A small network was trained on made-up records. Each row is its average activation on records with the value named, seen along a few directions.
Values that are neighbours, or in one group, have similar rows; names and order tell nothing.

Other fields vary at random and push rows far along one fixed direction, the same in every table; ignore that.

Values of L:
l12: [ 16  -5  15  10  14   2   8   1  -8   6   0 -10   0   9  -2  -7   3  -2
  -8]
l6: [  8   3  11  23 -11 -11  -1 -17 -23 -13   8   2  -1  12  11   1   2  -2
   2]
l1: [ 8  7 -6 -3 -8 -6 -5  2 -1  1 -5 17 -4 -8  4  8  7  0  3]
l9: [ 16  -2  19  11  13  -5  14  -5 -13  -1  -5 -10   0   2   1  -9 -10   3
  -2]
l10: [  4  -8 -16 -30 -12   0 -11   9  12   6  -7  24 -11 -22  -2   8   4   1
   8]
l14: [-13 -12 -17 -16 -14  -8  -3  25  22   1   7  -5   2 -25  -1   4 -22  13
  15]
l3: [-38 -51 -46 -46 -34 -22 -19  16  59   1  -1  -8 -26 -32  -9   5 -31 -10
  35]
l16: [ 14  22  13  27   0  -3   0 -12 -23  -8  -4   7   3  12  11   5  15  -4
  -8]
l5: [  6  28  29  15  28   4  13 -32 -24  -9   2  -6  28  25  10   4  14 -16
 -18]
l8: [ -5  28  22  13  15  16   1 -28 -27  -3  -4  -8   4  16  -4 -13  13  -1
 -12]
l7: [-21 -15  -7 -25 -12   4 -17   9  12  -1 -12  -5 -23 -23  -8  -8  -8   6
  11]
l11: [ -2 -21 -26  -7 -10   2   2  13  16   8   3   7 -17  19 -17  -2  13  -4
   3]
l13: [ 11  -8   7   8   5   5   7   1  -3   7   3  -4  -4  17  -7  -4  15  -3
 -12]
l15: [-11  -5   0 -15  -8  -6  -1  23   1  -8   7  -9  -2 -24   2   8 -11  14
   4]
l4: [ 19  46  29  33  31  22  15 -17 -30   4   6   0  37  21   9  -4   8   8
 -22]
l2: [-10  -7 -25   2   2   4  -2  11  28   9   1   9  12   0   3   3 -12  -3
   2]
The values of L form 4 separate groups.
Which other values are in the same group as l16? Give them in the order they are listed.
> l6, l1, l10
Which other values are in the same group as l7? Give them in the order they are listed.
> l3, l5, l8
Which other values are in the same group as l2? Give them in the order they are listed.
> l14, l15, l4

Values of K:
k16: [ 11  38  38  13  23  18   5 -30 -48  -6  -6   0   4  21   0  -7  33  -1
 -25]
k14: [  2  29  37  25  25   2  13 -19 -28 -11   6 -23  26   6  14  -3 -10   2
 -12]
k3: [ 18  50  37  19  11   7   0 -25 -50 -12  -4  15  16  -2  18   6  17   6
 -15]
k8: [ -7 -26 -35 -18  -9  -6   0  26  44  10   4  11   1 -10  -3  10 -18  -5
  14]
k11: [ -8   0 -15  -8   4  10  -3  11  17   7   2   3  12  -3  -2   2  -5   4
   1]
k6: [ 4 24 16  7 17  6 10  1 -9  1  6 -7 24 -4  6  1 -7  9 -7]
k9: [ -6 -12 -28  -3  -7   2  -2  14  26  11   2  11  -3   5  -6   2   0  -4
   4]
k15: [  0 -44 -31 -11 -21 -15  -7  18  33   8   1   6 -22  -1  -9   3  -4 -10
  14]
k4: [  9  -5   5  14   5   1   6 -15 -11   3   1  -2  -7  24  -5  -8  12  -7
  -7]
k5: [ 19  12   5  24  14   8  12 -10 -12   7   3   9  13  33   0   0  23  -8
 -18]
k2: [-17 -24 -24 -29 -33 -15 -20  11  22  -4  -7   8 -30 -26  -4   7  -6  -1
  22]
k13: [ -6 -15 -10 -19 -27 -15 -15  17   4  -9  -7   6 -26 -33   1   5  -9  10
  18]
k12: [ -8 -27 -13 -18 -20 -10 -10   2  12  -2  -5  -3 -27  -8 -10  -3  -2  -6
  14]
k7: [-18 -27 -25 -30  -6   0  -7  25  41  11  -4  -4  -5 -27  -8  -1 -23   6
  13]
k1: [  4  33  34  23  23  10  15  -9 -30  -8  10 -16  30   6  11  -3  -5  13
 -16]
k10: [  1  -7  12  11   3  -4   3 -17 -11  -6  -3 -12  -7  18  -3  -9   4  -9
  -1]
The values of K form a line.
Going along K from k14 by way of its neighbour k1, in what order are k11, k6, k4, k2 met?
> k6, k11, k4, k2
Name the neighbours of k3, in listed order.
> k13
Name the neighbours of k9, in listed order.
> k8, k5
How many steps from neighbour to neighbour lead from k15 to k7, at the fewest?
> 5
